Each row below holds a small network's activations on one input, seen along a few directions.
Each table varies a few parts of the input and shows all the possible inputs, shuffled.
A made-up example of a description, with smaller parts first: line(6) and (point or ring(9) or (values(3) and ring(5))).
Shared parts are said once, and a part with two or three values counts as separate values.

A family of inputs:
row 1: [  6 -38 -22 -48  -7  -1  16   4 -15 -18 -15 -32  16  20 -18]
row 2: [  8  48  10  48   3 -27  21 -15   9  -1   4  15  -2 -23   2]
row 3: [-47  44  15  -9   0  74 -52  30 -12  20   3  25  -8   4  61]
row 4: [ 49  14 -18  24 -30 -32   3  -6  26  -3  17 -14  15  15   2]
row 5: [ 18  -5  23   0  11  10  29 -40   0 -19   7 -34 -38  14  29]
row 6: [  3 -38  26 -31   3  34   6 -14 -25   8 -30  10  12  13 -30]
row 7: [-10  26  22  40   6 -32   8 -14 -20 -13  19 -10 -35 -36  -2]
row 8: [  9 -19  21  -8   0 -10  -9  -1  12  34 -14  23  65 -12 -11]
row 9: [-13  -6  -1  22  27  -3  24 -19  -3 -20  12 -31 -59  -7   8]
row 10: [  9  23 -22  17   4 -50   3   8 -26 -32  11  -3 -26  -2 -20]
row 11: [-19  73  -1  -3 -16  54 -44  28 -20   3  30  -3 -22  -2  75]
row 12: [ -9  32 -29 -64 -30  47 -43  78  11 -11  11  28 -15  27  30]
row 13: [-40 -37  13  -9  30 -29 -10  20  14  -6 -16  24   3 -21 -24]
row 14: [ 24  33  -1  37 -11 -16   9 -40  25  26   8 -15   7 -13  21]
row 15: [-31  17  -7 -40   1  66 -62  65 -17  21   3  29  13   7  35]
row 16: [-42  -2  34  26  59 -17   0 -16 -29   0   1  19   8   6  -7]
row 17: [-15 -32   7   8  13 -24 -10  21  42  23   1  35  16 -11 -23]
row 18: [  9 -36  26 -21   6  36   0 -10  14  21   9 -12  42   6 -32]
row 19: [-30 -21  12   9  22  41  21 -40   5  19 -31 -32  -7 -13   1]
row 20: [  7  -1 -23 -12   2 -23  25   1 -16 -50  -1 -19 -37  -4  -4]
row 21: [ 48  -4 -35   4 -25  -6  16 -22  14 -15  -2 -28   6  16  19]
row 22: [-25   7  21  38  29 -15  -9 -25   9  32   8  27  10 -14 -11]
row 23: [ -9 -32 -25 -29  -8 -20   7  20 -19 -20 -21 -20 -14 -16 -37]
row 24: [ 13 -25  31  11  18  30   2 -44  13  34   4 -15  17  -1  17]
row 25: [ -4  68 -37 -28 -35  37 -47  52 -15 -17  22  -7 -20  20  54]
row 26: [  6   4  17  29  12   3  -3 -39  19  47   3  23  26  -9   3]
row 27: [ 24  32  -1  24 -20 -57   7  13  12 -27   9   8   6   7  -9]
row 28: [ -6 -16 -43   3 -20 -43   2  26  28   2  -1  34  14   2 -35]
row 29: [ -9 -52  25 -17  18  12   1  14  -9 -14 -24  26 -26  -5 -34]
row 30: [ 34 -20 -18   1 -39 -25   2   9   2  11   2  34  39  35 -24]
row 31: [ 42 -25 -16 -28 -34   6  14   2  19   3 -12  -9  18  18 -23]
row 32: [ 33  20  20  12  -6  12  19 -55   4  -4   7 -30  14  -6  28]
row 33: [-17 -13 -21 -13  -7 -46   6  40   5  -7  -3   1 -16 -14 -40]
row 34: [-44 -19  25  14  40  13  18 -27 -40  -6 -14  11  -7   6  -2]
row 35: [ 29  -2 -28  -8 -16   1  32  -5 -14 -21  -6 -58 -15  -5   1]
- Changing only one part turns row 13 into row 16. The same change can be made to row 18. Which row results? => row 24
- Describe the family of inputs behind these rows. => ring(5) and (point or ring(6))
- Which other rows agree with row 30 in the ring(5) part? List them by row number. => row 1, row 12, row 23, row 28, row 31, row 33
- Which other rows agree with row 25 in the ring(5) part? List them by row number. => row 4, row 10, row 20, row 21, row 27, row 35

A family of inputs:
row 36: [ -6  44 -21   9 -14 -12 -11  26 -19 -40  19   6 -50   3  16]
row 37: [-18 -69  43  22  34 -23  44 -46  -4   8 -20  -6 -15 -22 -35]
row 38: [-54  18  16 -27  15  64 -48  13 -23  15  -7   6 -32 -13  38]
row 39: [ 27  32 -34   5 -35   8  -1   3  16 -17  24   0 -10  32  54]
row 40: [-38 -14 -15 -69 -17  54 -81  76  -3  29  -1  25  21   3  -1]
row 41: [  7  22 -13  22  20 -59  30  -2 -22 -33  16 -26  -4 -11 -24]
row 42: [ 23  11 -18 -12 -40  33  20   0  -4 -29  -2 -25 -31  22  45]
row 43: [-34  54   4  -8   7  30 -66  26   8  46   3  33   8  -8  55]
row 44: [ -4  24 -23  -8 -25  20   9  13 -23 -42 -14 -18 -53   2  26]
row 45: [-25  33  12   0  -1  71 -52  15  14  37  -1  28  24   2  56]
row 46: [ 19 -45  43  45  25 -23  30 -51  40  29 -23   7  44   1 -22]
row 47: [ 43  10 -15  34 -10 -21  34 -22  14 -10  12 -32  30  12  -6]
row 48: [ 15  -1  -8   0   9 -22  36 -21 -32 -37  16 -37 -15 -19 -14]
row 49: [ 15  53 -32  17 -31  -5  -5  29   8 -18  24  19 -19  13  36]
row 50: [-32   6  11 -26   9  87 -37   2   2  21 -11   2   1  -1  58]
row 51: [ 11 -28  32  57  26 -45  23 -32  34  30 -20  27  22 -17 -37]
row 52: [  3 -86  28 -31  10 -38   8   4  12  24 -20  18  39  -1 -88]
row 53: [ 39  31 -16  24   4 -56  11 -18  -5   1  29 -11  19   2 -11]
row 54: [-29 -46  37  45  40 -54  32 -38   1   7 -18  23   1 -29 -45]
row 55: [-64  47  14  -3  18  43 -62  37  -8  18   1  26 -26 -18  26]
row 56: [ 46  -1  -3  -4 -13  -3  39 -41 -11 -16  15 -51  -2  10 -15]
row 57: [ 22  -5 -47 -63 -39  -5 -21  58  -7 -29  -6  10   0  26 -23]
row 58: [ 30 -27 -37 -43 -13 -41  14  33  -8 -24  13 -18  40  15 -65]
row 59: [  5 -64  40  14  21  -4  55 -62  18  29 -28  -7   9  -4 -25]
- Describe the family of inputs behind these rows. => line(4) and (point or ring(5))
- Changing only the line(4) part turns row 57 into row 58. The same change can be made to row 42. Which row results? => row 56
- Start at row 41 and move only the ring(5) part, one step at a time. The first step leads to row 53. Which rows follow, in order? => row 47, row 56, row 48
- Change only the line(4) part in row 54. List by row number the other rows that result. => row 36, row 41, row 55
- Start at row 37 and move only the line(4) part, one step at a time. The first step leads to row 48. Which rows follow, in order? => row 44, row 38

A family of inputs:
row 60: [-42 -34  15  12 -14  44 -31   4  50  44 -16  60  -5  11   9]
row 61: [ 62 -42  11  31 -26  -7  55 -60  16  29  -3 -23  38   5  -9]
row 62: [ 11  76 -22  -5 -61  60   0  16  13  25  19 -20   8  31  57]
row 63: [ 43 -48   7  24 -36  -9  79 -42  44  32  -8 -10 -29   6 -25]
row 64: [ -3  32 -18  47  -7 -47  15  -7  68  -4  32  42 -31 -11  -3]
row 65: [ 21  65 -13 -26 -10  56 -32  -5 -17  -5  30 -41  22   8  64]
row 66: [ 13   4 -47 -28  -9 -89 -18  63  13 -44  36  23  27   9 -79]
row 67: [-70 -32  17 -22  56  27 -30  15  -6  20 -45  17 -25 -34   7]
row 68: [ 20 -55   4  12  -7 -19  87 -34   7  -2 -47 -11 -41  -8 -15]
row 69: [  9  30  -7  56   2 -59   3 -10  48   6  48  11  32  -4  11]
row 70: [ 55 -88 -41 -48 -24 -44  31   1  -8 -54 -21 -18  55  15 -79]
row 71: [  1  35 -24   2 -40  29 -15  41 -28 -14 -30  -9 -72  31  62]
row 72: [  7   9   8  65  14 -74  -4  13 -10 -42 -13  52 -33  -8   9]
row 73: [ 26 -55  24   5  34 -21  64 -41 -41  -9 -28 -28 -38 -16 -23]
row 74: [-46 -21  35 -15  61  43 -44  -3 -41  20 -20  21  38 -22  15]
row 75: [ 17 -36  17   3  38 -12  60 -54 -41  24   3 -69  -8   0 -47]
row 76: [ 25  43 -24 -10 -53  44 -11  12  17  -9   4  13 -43  25  71]
row 77: [-43   1  42 -28  40  41 -37 -15  17  40  -2   7  61  -2  12]
row 78: [-19 -50 -13 -67 -14  22 -60  69  14  -2 -18  45  47 -10 -72]
row 79: [-30  41  19  37  22 -64  25  27 -29 -10  12   5 -40 -44 -18]
row 80: [-48 -38  40  17   4  27 -42  22  11  13 -54  49 -33   6   2]
row 81: [  6  48   4  39  30 -55 -27 -28  16  -3  46 -18  32 -14  -8]
row 82: [-24  49  -6  20  63 -52   1 -32 -23 -22  25   6  10 -22 -12]
row 83: [-15  39  -3 -21 -30  30 -30  21 -71 -37 -11 -17 -57   9  51]
row 84: [-30 -22  25  11  10  52 -40  -3  40  58  14  39  32  19   4]
row 85: [-20  60  -8 -48  -4  52 -23  -2 -34 -28  29 -49 -18   2  50]
row 86: [ 24  21 -77 -84 -64  22 -30  90 -27 -30  11 -13  13  17 -11]
row 87: [ 50 -31  34  21  26   2  53 -58   0   4   9 -64  57   1 -24]
- Changing only one part turns row 66 into row 70. The same change can be made to row 81. Which row results? => row 87
- Describe the family of inputs behind these rows. => values(4) and (point or ring(6))
- Change only the ring(6) part in row 63. List by row number the other rows that result. => row 61, row 68, row 73, row 75, row 87
- Start at row 81 and move only the ring(6) part, one step at a time. The first step leads to row 69. Which rows follow, in order? => row 64, row 72, row 79, row 82

A family of inputs:
row 88: [ 23  -1 -35 -40 -34  32   0  20 -15 -23   8 -23  -4  16  17]
row 89: [-28   4  22   9  37 -24 -28  20   7  36 -27  38  12 -20   6]
row 90: [  1  58 -16  24 -11  -3   5  -9   6 -26  26  -8 -27  20  14]
row 91: [ 10  18 -37 -40 -13  -4 -16  44 -12 -30  14  -2   6  14 -12]
row 92: [ 50 -57   5  46   2 -86  84 -56   7 -32  13 -37  16 -13 -83]
row 93: [-28   2  38  35  29   8  -8 -27  18  22  -1  22  -4 -16  20]
row 94: [ 19  27 -17   2 -22  30  12 -14 -10 -28  10 -29 -12  23  41]
row 95: [-11 -43  23 -21  -2  32 -10  -4  -6  37 -28   0  18  -3  -9]
row 96: [-21 -30  16 -17   7   0 -28  26   0  33 -22  26  19 -15 -24]
row 97: [  1  41 -33   3  -8 -27 -12  37   6 -30  20  14 -20   1   8]
row 98: [-16 -17  35   1  13  42   1 -38  -1  39 -14  -1  -5  -6  22]
- Describe the family of inputs behind these rows. => point or (values(2) and ring(5))
- Change only the values(2) part in row 91. List by row number the other rows that result. => row 96

A family of inputs:
row 99: [-14  19 -12  16  12  25  33  -7  -9  25  16  -2   5  -2  45]
row 100: [  4   1 -12 -35 -10  10 -31  18  11   1  -2  -8  16  12 -18]
row 101: [ 33  45 -26  17  -1 -24  33 -24   4 -33  26 -19 -28  12  31]
row 102: [ 10  39 -10  10   5  -9   9 -16 -18 -17  20 -19 -32 -11  28]
row 103: [-17  12  14   8  20  39   4  -8 -15  22   5  19   3  -7  58]
row 104: [-28 -16   2 -16 -15  40  -9  42 -14  -4 -11  33  23  29 -13]
row 105: [-35 -19  11 -36  12  35 -46  41  -8  21 -19  26  21  -7   2]
row 106: [ 37  17 -50  -8 -45 -40 -13  30  13 -40   8 -36  -9   5 -21]
row 107: [  9 -42  49  56  11 -44  45 -68  23  20 -29  -6  -4  -2 -49]
row 108: [-45  21  27  21  25  31 -31  -2   6  35   2  23  -2 -20  39]
row 109: [ 19   5 -32 -30 -15 -14  -9  27   5 -25  18  -2  -3   4 -16]
row 110: [ 27 -83  39  -2  -1 -48  15 -32   2  -6 -34  -9  11 -12 -88]
- Changing only one part turns row 103 into row 104. The same change can be made to row 99. Which row results? => row 100
- Describe the family of inputs behind these rows. => values(2) and (point or line(5))
